Each row below holds a small network's activations on one input, seen along a few directions.
Each table varies a few parts of the input and shows all the possible inputs, shuffled.
Descriptions start from the smaller parts, as in this example, which fits no table here: one of 6 places along a line, together with either a single point or one of 9 places around a ring or (one of 2 separate values, together with one of 5 places around a ring).
Shared parts are said once, and a part with two or three values counts as separate values.

Other details of the inputs vary at random and push rows far along three fixed directions, the same in every table; ignore that.
To show where, the next rows are all for the same input, with only those details redrawn:
[ -8  -1 -50 -16  -4  58 -22 -19  67   3  87   0 -34]
[  6  -2  27  -1  26 -11   9  36 -42  13 -74  22  -6]
[ 20 -60  44  18 -66   6 -18  54 -16  57 -15  22  12]
[ 36  43  -2 -19 -38 -32  50 -64 -21  -3  15 -39   7]
[-20 -21 -42  -9  15  71 -40  19  66  10  63  23 -40]
[ -9  36 -35 -22  57  21  10 -12  13 -20  -3   4 -33]
[ 22 -39  43  13 -48  -8  -5  42 -30  44 -34  17  13]
[ -8  36 -34 -22  54  19  10 -14  12 -20  -3   5 -32]

A family of inputs:
row 1: [  1  32 -10  -6  22 -41  32 -46 -13 -24  -4 -23  -6]
row 2: [  2  34 -39 -16  55  18   6  -8   6 -34  -1   3 -29]
row 3: [ -9   3  41  24  25 -13  -3  44 -36 -17 -80  21  38]
row 4: [-19  39 -44 -25  58   5  22 -39  15 -29  -4   5 -27]
row 5: [ 37  22  24   1 -33 -51  48 -23 -51 -15 -35 -22  12]
row 6: [  0  43  -7 -17  20 -39  25 -49 -11 -11  -6 -19 -15]
row 7: [-11 -20 -18  -2 -14  13 -19 -20  40  19  57  -4 -14]
row 8: [ -1 -39  21   8  -4  24 -24  56  -6  34 -27  32 -10]
row 9: [ -8  -4  -5  -1  84   3 -10  49 -22 -16 -69  22 -16]
row 10: [-18  26   8   7  10  -3   7 -15   1  -6 -21   7  29]
row 11: [ 17 -66  46  28 -48 -18 -25  52 -19  32 -15   7  15]
row 12: [  54   25   34   -4 -107  -75   70  -75  -52   20    2  -45   35]
row 13: [ -2   0  63  16 -12 -28  12  19 -68  12 -82  -5  68]
row 14: [  0  49 -43 -24  64   5   5 -21   9 -42   5  -7 -34]
row 15: [ 19 -35  -6   8 -89  14 -24  -7  43  16  93 -14  -5]
row 16: [-35  43 -24   5  52  15   4 -15  23 -40  -4   8   8]
row 17: [-11  49 -37 -17  36 -19  17 -55  18 -37  31 -21 -31]
row 18: [  9  45  -5 -21  27 -31  21 -39 -13 -12  -4 -26 -13]
row 19: [ 17 -28  -8  -4 -80  24 -24 -13  46  37  94 -13  -6]
row 20: [  4 -73  39  22 -57  -6 -21  47  -8  60 -16  23  16]
row 21: [-32  -8  -4  14  62  52 -47  62  20 -15 -26  40  10]
row 22: [  4   3  16   3  43 -28  20  30 -46 -23 -86  17  -1]
row 23: [-16  14 -42 -18   3  21 -12 -34  50  -3  61  -1 -34]
row 24: [-33  15   6  12  14   0   3 -11 -10 -25 -18  -3  35]
row 25: [ 24 -18  59   9  -9 -53  15  27 -64  32 -73  -5  24]
row 26: [  8  -5   3  10 -78  28 -11 -30  45  21  87 -24  42]
row 27: [ 31  37   3  -8 -30 -54  34 -58 -18 -22  22 -49   2]
row 28: [ 15 -23   7  10 -71  -7  10 -11   4  18  36  -3   2]
row 29: [-11   5   2   5 -69   6   6 -56  19   5  66 -33  50]
row 30: [  3   0  18   6  49 -34  16  30 -44 -19 -84   9   0]
row 31: [ 16 -45   5   5 -66  14 -14   1  27  42  59 -12   9]
row 32: [-41 -55 -18  13  40  52 -46  70  37   9  -7  58 -34]
row 33: [ -9  27 -32 -23  54  13  13 -14  11 -20  -5   2 -20]
row 34: [-22  31 -57 -15  51   7  14 -42  34 -38  30 -10 -30]
row 35: [-33 -61  33  37 -15  46 -55  72   8  11 -10  27  36]
row 36: [-40 -24   3  16  51  56 -51  62   7 -12 -25  29  21]
row 37: [ 28 -39  18  10 -75  -2 -26   9  13  33  63 -19   6]
row 38: [ 24  26  23  -1 -34 -65  45 -31 -47  -6 -31 -20   7]
row 39: [-21 -48 -20   5  51  60 -53  75  30   4  -6  47 -28]
row 40: [ 23  32  -7 -13  22 -35  23 -36 -23 -23  -3 -33   3]
Describe the family of inputs behind these rows.
Answer: one of 5 places around a ring, together with either one of 2 separate values or one of 6 places around a ring
Changing only the place on the ring of 5 turns row 1 into row 7. The same change can be made to row 16. Which row results?
Answer: row 10
Changing only the place on the ring of 5 turns row 5 into row 12. The same change can be made to row 30. Which row results?
Answer: row 20
Which other rows does row 25 become when the place on the ring of 6 takes its other values? List them by row number.
Answer: row 8, row 18, row 19, row 31, row 33
Which other rows does row 36 become when the choice among 2 separate values takes its other values? List them by row number.
Answer: row 21

A family of inputs:
row 41: [-51  17 -49 -17  39  50 -35 -17  70   0  54  20 -30]
row 42: [ -2 -45  47  27 -53 -37  -1  18 -32  39 -23   6  28]
row 43: [ -7 -34 -16  13 -42  45 -22  20  47  16  54  27 -15]
row 44: [  6  73 -17 -24  31 -21  51 -42 -24 -32 -46   0  -7]
row 45: [ 20  13  33   9 -39 -44  38 -33 -42 -24 -18 -47  57]
row 46: [ 16  52 -17 -21  48 -30  32 -41 -40 -46 -29 -30   3]
row 47: [ 21  -1 -32 -13 -31   5   2 -42  39   2  92 -31 -39]
row 48: [  3  27 -15  -6  54  -6   2  -1 -19 -30 -17  -5  -6]
row 49: [-11  22 -59 -21  40  56 -27 -15  50 -21  71  -5 -24]
row 50: [-14 -32   2  17  62  20 -43  74  -9  -6 -41  35 -15]
row 51: [  0 -47 -11  14 -72  53 -30  24  54  34  72  27  -9]
row 52: [ 19 -39  30  26 -58 -21  14  32 -18  16 -22  17  14]
row 53: [ 23 -27  31  22 -18 -23 -12  37 -29   9 -24   6  19]
row 54: [  0  19 -34 -13 -40 -25  31 -91  26 -20  76 -49  11]
row 55: [-22  30  -2   6  53  -3   0  -1   5 -47 -26  -7  15]
row 56: [  0 -25   9   0  33  -4 -24  48   0  13 -33  27 -43]
row 57: [-14 -23   8  13  12  20 -17  52   1   6 -43  50 -15]
row 58: [ 29  65  34   2 -38 -63  61 -73 -51 -28 -16 -57  60]
row 59: [ 27 -42  34  24 -43 -28 -18  39 -17  13 -11  -1  24]
row 60: [ 28  40 -39 -13 -31 -15  14 -76  30 -35  86 -49   3]
row 61: [-38  12 -14   2  78 -19   6   6 -10 -25 -48  14 -16]
row 62: [-17  84  -7 -16  72  -4  29 -36 -20 -46 -44 -15  18]
row 63: [ 41   9  23 -24 -36 -38  36 -25 -48  24 -23 -28  -6]
row 64: [ 11  14  31  18 -26 -36  25 -17 -24 -20 -13 -31  47]
row 65: [  7 -16  54  19 -58  -1  -2  20 -33  31 -19 -10  58]
row 66: [ 37   4 -33 -16 -30  24  10 -49  43  14  80 -33  27]
row 67: [  8 -30  58  33 -61 -16 -14  25 -19  15 -18  -4  53]
row 68: [-27  72 -16 -23  73 -27  35 -45 -20 -24 -48  -1  -8]
row 69: [-18  23 -58 -13  67  46 -33  -4  53 -37  55   6 -34]
row 70: [ 30 -47  40  -2 -50 -17  -4  33 -35  49 -21   1  -9]
row 71: [-16 -25   7  13  59  24 -52  74   0  -2 -44  43 -14]
row 72: [ 17 -13 -32  -9 -25   3  -2 -25  41   2  83 -26 -41]
row 73: [ 34  22  21   3 -53 -45  55 -35 -48  -3 -22 -19  21]
row 74: [ -5  71 -30 -25  60  -6  50 -34 -25 -37 -50   4 -18]
row 75: [ 12 -62 -17  -1 -48  27 -32  14  47  26  81  -6 -36]
row 76: [  3 -32 -12   6 -31  43 -53  26  47  18  68   9   0]
row 77: [ -4  55 -32 -11  65 -26  53 -30 -21 -58 -46  -4 -20]
row 78: [  8 -16  60  20 -65  -3 -13  25 -23  32 -22  -1  59]
row 79: [ 29  35 -42 -10 -23 -19  21 -70  30 -38  86 -52   2]
row 80: [ 53  62  17 -12 -31 -71  60 -65 -59 -20 -14 -52  36]
row 81: [-37 -23  10  16  38  -1 -23  37   3   9 -36  36  -8]
row 82: [-14   1 -18  -1 -44   1 -10 -49  44  10  75 -12   2]
row 83: [ 23 -29  32   8 -65  -9  19  19 -39  27 -33  11  22]
row 84: [ 15   9  37  19 -34 -42  31 -17 -38 -16 -18 -38  52]
row 85: [ 25 -36  37   7 -27 -24  -3  34 -33  39 -25   5 -19]
row 86: [  1  19 -13   0 -51  27  -1 -48  33  -6  89 -41  32]
row 87: [ 12  51 -44 -21 -22   5  43 -72  18 -26  55 -28 -10]
row 88: [ 18  10 -25 -11 -41  24 -19 -29  39   4  82 -20   6]
row 89: [ 13  30  38   7 -38 -27  19 -24 -29  -5 -18 -26  53]
row 90: [ -3  57 -52 -38  60   6  10 -44  35 -28  31 -11 -61]
row 91: [  0 -49 -15  18 -70  42 -26  16  56  21  77  21 -12]
row 92: [-38 -14  12   7  33   8 -29  37   5  19 -39  39  -6]
row 93: [-47 -31  12  18  66  45 -46  70   2 -16 -51  36   6]
row 94: [-42 -34  15  16  35   9 -29  47  -5  21 -39  39  -8]
row 95: [ 24   9  15   8 -40 -36  44 -20 -37  -7 -22  -9  13]
row 96: [-48 -27  -2   6  65  12 -26  39  -4  -2 -52  38 -16]
row 97: [  2  22 -17 -14  77 -24  13   9  -7 -26 -38   3 -51]
row 98: [ 41   3  23  10 -27 -59  30 -11 -50 -12 -19 -36  28]
row 99: [ 41  20  28 -16 -33 -45  35 -20 -39  27 -20 -20  -9]
row 100: [-12  20 -26  -9  60  -2  27   2 -13 -46 -50  13 -21]
row 101: [-35 -36  10  19  31  -4 -25  45   7   9 -31  33  -7]
row 102: [ 13 -42  -6   7 -65  48 -49  21  48  37  89   4   7]
row 103: [ 19  57 -11 -30  47 -39  45 -38 -35 -17 -33 -24 -35]
row 104: [-27  24  -2  -7  51  23  -4   5 -12 -28 -34  -1  18]
row 105: [ 36 -54  46   7 -57 -34  -1  31 -41  41 -24  -4  -6]
row 106: [-20 -47  -3  13 -65  32 -40   3  55  48  81  12   3]
row 107: [ -7 -52  -9   7 -55  41 -19 -11  62  66  72   5  23]
row 108: [ -7 -36 -18  13 -42  40 -27  18  53   8  53  26 -17]
row 109: [  0  32 -13 -27  71  -3  13   5 -19  -3 -42   6 -48]
row 110: [ 31 -28  39   4 -46 -33  -2  20 -22  38 -15   1 -13]
row 111: [-23 -38  -3  10  29  32 -18  58  -1  -4 -44  47 -20]
row 112: [ 31 -33  40   4 -48 -23  -2  30 -23  50 -12   5 -13]
row 113: [-17  41  10   3  42  -3   2  -8 -10 -35 -34  -5  22]
row 114: [  3 -29  50  33 -49  -8 -12  27 -15  14 -10  -2  47]
row 115: [ 57   7  26 -18 -26 -44  54 -29 -35  42 -30 -26  11]
row 116: [  2 -33 -16   6 -70  54 -22  11  53  34  73  22  -8]
row 117: [-31  49 -54  -8  47  38  -2 -54  52 -57  69 -29  -6]
row 118: [  6  36  -7 -28  47 -12  11  -5  -8  -1 -32   5 -42]
row 119: [ -3 -42  45   7 -59 -15  -3  15 -33  53 -27   7  32]
row 120: [-11 -34   1  -8  56  19 -29  57  -9  13 -43  32 -51]
row 121: [ -4  18 -17 -15  72  12  -9  17 -23 -27 -41   8  -8]
row 122: [ 29  30 -42 -18 -31  -7  20 -79  18 -34  86 -56   6]
row 123: [-14   4 -48 -18  63  20 -22   7  53 -23  31   9 -68]
row 124: [ 11  20  35  14 -35 -27  26 -25 -37  -8 -11 -33  50]
row 125: [ 31 -41  35  13 -54   2  25  29 -18  56 -41  24  35]
row 126: [-14 -30   1  -3  56  43 -47  72 -11   7 -46  38  -8]
row 127: [ 16 -30  36  17 -64  -6   2  35 -18  32 -30  28  15]
row 128: [-21   6 -19  -2 -13   2  -4 -38  34   4  54  -6  -4]
row 129: [-15  70 -12 -24  50   1  31 -47 -24 -43 -30 -29  25]
row 130: [ -6 -32   3   3  41   7 -28  56   6  15 -24  32 -50]
row 131: [  0  65 -13 -17  66  -1  44 -49  -8 -27 -37 -24  39]
row 132: [ -5 -33  34   7 -47 -21   3   4 -30  38 -21   2  27]
row 133: [-12 -16  -1   6  62  28 -37  65 -11  -1 -40  32 -11]
row 134: [ 34   9  23  10 -54 -55  46 -20 -36 -10 -31 -12  21]
row 135: [-57  12 -52 -13  69  47 -28  -8  53 -10  36  20 -37]
row 136: [-18  19 -20 -10  61  13  16  11 -17 -31 -57  27 -23]
row 137: [ -7 -35  48  23 -30   7 -17  37 -29  13 -33   3  46]
row 138: [-15   4 -25  -1 -19 -12  -1 -44  43 -10  58 -17  -2]
row 139: [ 35  -2  14   2 -22 -44  22 -13 -42 -16 -15 -33  25]
row 140: [-38  50 -60 -27  40  27   6 -66  47 -17  60 -13 -22]
row 141: [-34  14 -64 -26  52  75 -14   0  50 -22  27  27 -43]
row 142: [-48 -17   2  12  63   6 -32  42   9   0 -49  46 -18]
row 143: [-49 -31   2   5  58  18 -30  43  -4   8 -50  42 -15]
row 144: [  9 -56  -6   4 -52  36 -44  23  56  44  87  10 -40]
row 145: [-37 -18  22  20  39  44 -44  66   9   5 -34  36  15]
Changing only one part turns row 78 into row 44. The same change can be made to row 124. Which row results?
Answer: row 73
Changing only one part turns row 118 into row 88. The same change can be made to row 99. Which row results?
Answer: row 102
Changing only one part turns row 103 into row 133. The same change can be made to row 105. Which row results?
Answer: row 122
Describe the family of inputs behind these rows.
Answer: one of 5 separate values, together with either a single point or (one of 4 places along a line, together with one of 5 places along a line)
Which other rows does row 59 become when the choice among 5 separate values takes its other values? List them by row number.
Answer: row 55, row 123, row 134, row 138
Which other rows does row 105 become when the place on the line of 4 takes its other values? List them by row number.
Answer: row 47, row 56, row 130
Which other rows does row 75 become when the place on the line of 4 takes its other values? List them by row number.
Answer: row 72, row 97, row 123
Which other rows does row 100 become when the place on the line of 5 takes its other values? List them by row number.
Answer: row 83, row 111, row 136, row 141
